These are the activations of a small network on made-up records, seen along a few directions, one row for each record.
After each row come some of the record's fields: Maz, Vib, Vozu, Gavek, Kof, Mukev, Reb.
A field that a record lacks is left out.
The largest differences between rows may come from other fields.
(in the rows, 500 means zero)
Random noise pushes rows far along 9 fixed directions. That doesn't count. These rows show it; they differ only by the noise:
[837 497 659 462 632 619 515 327 512 636 538 539 521 519 477 491 306 438
 552 514 467 640 442 654 673 576 544 461 240 518]
[331 467 618 603 507 335 413 751 580 418 395 372 462 650 343 666 668 405
 470 368 525 561 303 478 585 379 734 530 654 705]
[855 289 471 565 436 517 419 517 430 580 292 652 473 469 378 583 389 396
 392 496 508 677 373 630 685 582 411 613 538 480]
[423 813 300 563 434 409 381 587 574 289 461 536 674 308 547 364 478 476
 529 566 450 500 566 451 380 500 610 512 433 532]
[633 510 744 367 577 567 674 501 446 615 661 499 531 534 514 551 438 464
 493 308 449 564 311 473 404 588 422 292 637 457]
[358 611 499 416 395 493 705 756 512 473 372 551 632 521 434 533 561 434
 567 720 481 494 456 493 266 456 613 491 527 489]
[496 415 569 438 647 609 566 420 456 542 557 381 489 612 492 584 502 413
 705 563 575 569 437 423 411 338 586 498 476 613]
[604 555 548 378 530 536 631 472 516 571 519 496 604 563 515 544 453 434
 579 678 505 534 430 486 420 471 605 450 428 488]
[651 493 497 530 490 492 445 494 441 460 572 501 471 425 574 492 458 472
 387 214 490 476 414 412 489 622 345 442 591 434]
[251 463 497 341 339 610 758 756 454 454 471 512 573 633 416 583 622 579
 519 470 570 415 501 312 231 507 542 478 670 464]
[736 573 720 360 728 524 620 294 483 656 736 396 551 541 634 547 397 366
 619 518 463 570 301 472 416 460 510 288 485 497]

[433 510 324 599 238 431 468 738 493 316 274 579 494 451 482 388 575 565
 227 279 529 323 693 452 606 690 390 632 362 453]
{Maz: p1, Vib: y2, Vozu: s3, Gavek: f3, Reb: n3}
[496 764 786 343 448 458 781 587 655 650 561 503 590 646 556 487 456 601
 395 595 304 286 471 649 552 698 634 278 211 410]
{Kof: c1, Mukev: d3, Reb: n1}
[488 688 650 433 539 528 613 509 527 531 626 536 557 401 533 383 435 551
 511 414 397 513 515 585 422 620 455 339 446 432]
{Kof: c2, Mukev: d2, Reb: n2}
[464 690 335 633 458 226 297 574 554 382 450 556 570 298 563 389 543 459
 385 510 447 519 472 504 507 492 468 498 613 499]
{Maz: p1, Vib: y2, Vozu: s1, Gavek: f2, Reb: n3}
[744 591 278 640 449 494 404 463 474 445 327 614 550 274 636 373 345 327
 517 734 423 465 561 617 486 537 394 633 200 381]
{Maz: p1, Vib: y2, Vozu: s1, Gavek: f2, Reb: n3}
[296 536 742 586 826 410 444 444 584 483 644 165 376 653 522 549 667 323
 721 513 569 527 462 515 560 203 733 489 342 729]
{Maz: p2, Vib: y2, Vozu: s2, Gavek: f1, Reb: n3}
[586 504 334 601 448 403 304 391 554 469 426 490 417 500 566 487 485 572
 386 531 502 376 571 525 687 553 512 605 370 495]
{Kof: c2, Mukev: d3, Reb: n1}
[711 320 613 388 414 528 737 570 336 683 499 619 449 475 529 552 462 454
 336 434 460 494 358 518 380 643 172 400 741 281]
{Maz: p3, Vib: y2, Reb: n3}
[372 427 283 595 634 545 367 357 358 382 522 363 417 367 633 423 524 443
 709 509 552 515 589 357 303 290 318 588 578 612]
{Reb: n2}
[316 626 416 607 438 301 490 710 486 402 367 458 483 396 570 454 612 423
 448 572 416 410 459 519 348 445 423 512 589 511]
{Reb: n2}
[610 527 495 592 464 376 388 512 479 502 474 525 465 398 549 481 454 492
 342 369 386 492 394 567 577 590 357 456 609 470]
{Reb: n2}
[208 631 622 527 494 422 598 740 577 448 493 420 449 553 457 503 645 500
 506 483 484 390 509 531 405 472 616 477 459 534]
{Kof: c2, Mukev: d3, Reb: n3}
[564 437 561 540 555 633 467 503 401 549 404 673 514 318 330 425 351 510
 614 460 389 798 469 701 496 519 348 484 643 605]
{Kof: c2, Mukev: d2, Reb: n2}
[409 596 486 368 416 581 566 469 572 511 530 550 618 591 425 449 454 729
 478 557 478 509 612 504 555 577 640 467 429 529]
{Reb: n2}
[457 373 456 546 370 573 523 630 363 462 426 592 403 409 467 440 498 611
 357 203 473 477 545 498 458 655 204 516 656 429]
{Reb: n2}
[606 578 281 286 336 501 596 396 503 468 549 556 757 519 605 453 474 603
 411 646 531 432 614 277 409 568 507 446 527 405]
{Maz: p2, Vib: y2, Vozu: s1, Gavek: f3, Reb: n3}
[514 574 398 478 442 452 375 423 560 407 619 452 603 506 576 524 481 565
 428 343 473 439 431 297 518 513 575 417 631 529]
{Maz: p2, Vib: y2, Vozu: s1, Gavek: f2, Reb: n3}
[263 585 519 501 571 592 574 492 522 439 596 382 422 575 589 382 549 614
 579 429 510 269 683 424 452 506 504 496 208 539]
{Maz: p1, Vib: y2, Vozu: s1, Gavek: f2, Reb: n3}
[452 466 586 545 589 269 544 595 536 562 549 313 349 616 641 680 700 283
 462 612 592 326 315 450 386 375 541 516 572 404]
{Maz: p1, Vib: y1, Vozu: s3, Gavek: f3, Reb: n3}
[557 356 327 542 353 532 409 533 491 487 315 626 456 503 385 508 490 597
 393 547 567 525 599 558 633 575 473 687 489 471]
{Kof: c2, Mukev: d3, Reb: n2}
[503 570 321 501 249 702 558 643 456 370 423 713 579 354 485 402 391 587
 419 432 504 397 668 477 363 721 402 598 393 281]
{Maz: p1, Vib: y2, Vozu: s3, Gavek: f3, Reb: n3}
[580 423 419 507 417 397 486 556 438 463 386 555 569 467 450 477 542 480
 371 426 510 591 482 462 562 518 379 523 641 554]
{Maz: p1, Vib: y1, Vozu: s1, Gavek: f3, Reb: n3}
[669 635 256 342 396 316 450 360 536 437 607 515 780 437 649 495 498 486
 388 655 527 523 455 251 403 484 543 405 764 426]
{Maz: p2, Vib: y2, Vozu: s2, Gavek: f3, Reb: n3}
[546 447 384 473 368 576 498 428 493 531 442 586 480 530 488 478 432 681
 412 529 494 410 624 528 598 617 460 549 411 430]
{Kof: c1, Mukev: d4, Reb: n1}
[369 545 613 400 582 395 684 568 513 524 568 333 513 634 580 572 659 374
 564 641 537 412 412 403 330 355 550 427 581 503]
{Maz: p1, Vib: y1, Vozu: s3, Gavek: f1, Reb: n3}
[740 401 618 231 600 526 751 324 475 776 641 489 578 668 564 704 460 383
 596 879 585 558 293 451 348 393 578 391 628 381]
{Maz: p2, Vib: y2, Vozu: s3, Gavek: f3, Reb: n3}
[389 605 539 576 626 520 561 539 435 476 517 497 431 324 565 355 523 378
 645 640 481 519 596 639 328 418 370 525 389 426]
{Maz: p1, Vib: y2, Vozu: s2, Gavek: f1, Reb: n3}
[359 537 539 353 475 669 676 438 546 575 552 505 504 651 474 486 487 706
 588 640 531 384 669 521 470 535 625 484 292 475]
{Kof: c2, Mukev: d3, Reb: n1}
[582 476 585 572 652 528 448 396 382 558 519 516 407 371 543 445 398 460
 572 381 379 619 419 612 481 488 270 399 614 580]
{Reb: n1}
[605 501 296 558 403 520 325 422 461 396 489 583 539 395 556 446 410 584
 423 345 489 483 542 357 548 591 415 521 579 524]
{Maz: p1, Vib: y2, Vozu: s2, Gavek: f1, Reb: n3}
[307 464 619 482 473 370 495 694 541 516 401 500 552 604 277 616 606 544
 475 492 449 707 318 558 544 398 657 449 859 705]
{Reb: n2}
[441 564 535 566 474 401 531 654 481 514 367 544 497 420 465 483 507 437
 489 602 395 547 420 654 436 474 456 484 560 517]
{Reb: n2}
[393 569 525 430 402 614 680 623 462 521 446 627 549 434 429 398 459 601
 518 569 425 492 609 585 372 583 427 470 467 449]
{Kof: c1, Mukev: d4, Reb: n3}
[482 513 579 479 436 562 462 555 577 464 517 596 528 530 353 426 490 643
 381 321 543 579 634 591 723 673 603 537 383 456]
{Maz: p1, Vib: y2, Vozu: s2, Gavek: f1, Reb: n3}
[550 544 587 468 586 400 670 501 363 531 690 398 370 406 800 473 586 329
 430 352 472 272 384 377 203 559 102 332 671 239]
{Maz: p1, Vib: y1, Vozu: s3, Gavek: f2, Reb: n3}
[315 425 397 368 361 544 612 568 491 492 422 527 579 635 418 574 584 643
 518 609 548 487 558 387 415 468 570 512 668 531]
{Reb: n1}
[454 594 551 544 417 441 549 662 536 496 428 557 444 461 499 447 521 542
 366 444 429 388 522 619 507 647 442 492 415 418]
{Kof: c2, Mukev: d3, Reb: n2}

Here are new rows. What are their fields?
[527 306 540 415 307 768 642 529 472 604 368 666 417 692 339 509 410 807
 360 386 511 413 687 607 718 761 448 577 296 433]
{Reb: n1}
[546 286 465 483 438 628 503 510 367 441 502 523 488 511 452 493 509 525
 445 189 585 554 560 368 512 569 328 529 620 509]
{Maz: p1, Vib: y2, Vozu: s2, Gavek: f3, Reb: n3}
[707 799 634 402 558 381 517 394 564 553 726 589 654 320 622 344 389 486
 379 451 377 571 442 599 512 686 456 271 503 327]
{Maz: p1, Vib: y2, Vozu: s2, Gavek: f1, Reb: n3}
[157 771 538 670 503 386 380 722 603 332 434 496 492 366 402 384 578 559
 540 407 393 525 553 652 481 475 630 481 491 652]
{Kof: c2, Mukev: d3, Reb: n1}
[620 478 700 587 480 359 482 671 545 538 421 557 451 488 389 516 542 413
 299 358 456 595 397 700 715 616 478 488 527 462]
{Maz: p2, Vib: y2, Vozu: s2, Gavek: f1, Reb: n3}
[381 661 599 554 522 583 490 609 579 445 545 519 513 452 463 491 470 473
 575 475 483 480 519 592 433 538 653 513 364 441]
{Maz: p1, Vib: y2, Vozu: s3, Gavek: f3, Reb: n3}
[497 431 373 486 577 674 436 252 519 508 548 438 424 574 527 456 453 612
 644 628 639 445 736 497 585 444 592 652 175 515]
{Kof: c2, Mukev: d3, Reb: n2}
[480 619 448 471 443 451 592 581 453 411 522 485 596 399 625 414 528 434
 458 461 463 405 537 394 316 531 376 421 530 442]
{Maz: p2, Vib: y2, Vozu: s2, Gavek: f3, Reb: n3}
[369 471 495 533 462 568 520 551 483 478 456 511 437 500 458 479 516 595
 523 428 493 456 584 535 489 536 460 522 469 508]
{Kof: c2, Mukev: d2, Reb: n1}
[495 619 449 438 389 446 545 545 553 492 525 559 540 476 543 447 510 607
 361 501 482 394 552 491 475 643 488 470 488 376]
{Kof: c2, Mukev: d3, Reb: n2}
[719 541 410 390 341 318 398 433 588 564 527 640 631 509 468 567 462 641
 225 501 468 570 367 470 652 662 550 421 810 413]
{Kof: c2, Mukev: d3, Reb: n2}
[620 581 370 392 396 414 495 433 562 529 476 577 656 479 527 485 452 563
 418 692 470 522 496 472 520 562 553 485 549 441]
{Kof: c2, Mukev: d2, Reb: n2}
[603 475 341 428 501 363 487 359 454 500 744 388 434 491 795 583 616 449
 369 434 649 261 427 188 285 524 319 453 732 217]
{Maz: p1, Vib: y1, Vozu: s3, Gavek: f3, Reb: n3}
[523 553 521 507 394 546 462 524 582 552 339 669 558 520 306 462 381 683
 449 602 380 595 568 735 735 611 630 525 380 587]
{Kof: c1, Mukev: d4, Reb: n1}
[266 532 671 475 490 670 626 719 448 506 451 671 529 391 227 423 478 610
 620 388 429 752 530 688 378 529 474 439 682 593]
{Kof: c2, Mukev: d3, Reb: n2}
[419 478 286 519 466 581 394 379 513 403 497 467 483 484 522 425 502 620
 562 533 590 437 717 416 527 481 531 633 355 513]
{Kof: c2, Mukev: d2, Reb: n2}
[578 285 313 558 501 593 358 366 397 474 495 520 381 444 488 504 484 537
 507 416 628 541 592 419 537 478 351 649 584 482]
{Kof: c2, Mukev: d3, Reb: n3}
[654 493 572 607 514 277 300 530 556 492 481 452 528 494 490 629 495 371
 365 328 386 588 181 487 663 463 560 400 759 623]
{Maz: p2, Vib: y2, Vozu: s1, Gavek: f2, Reb: n3}
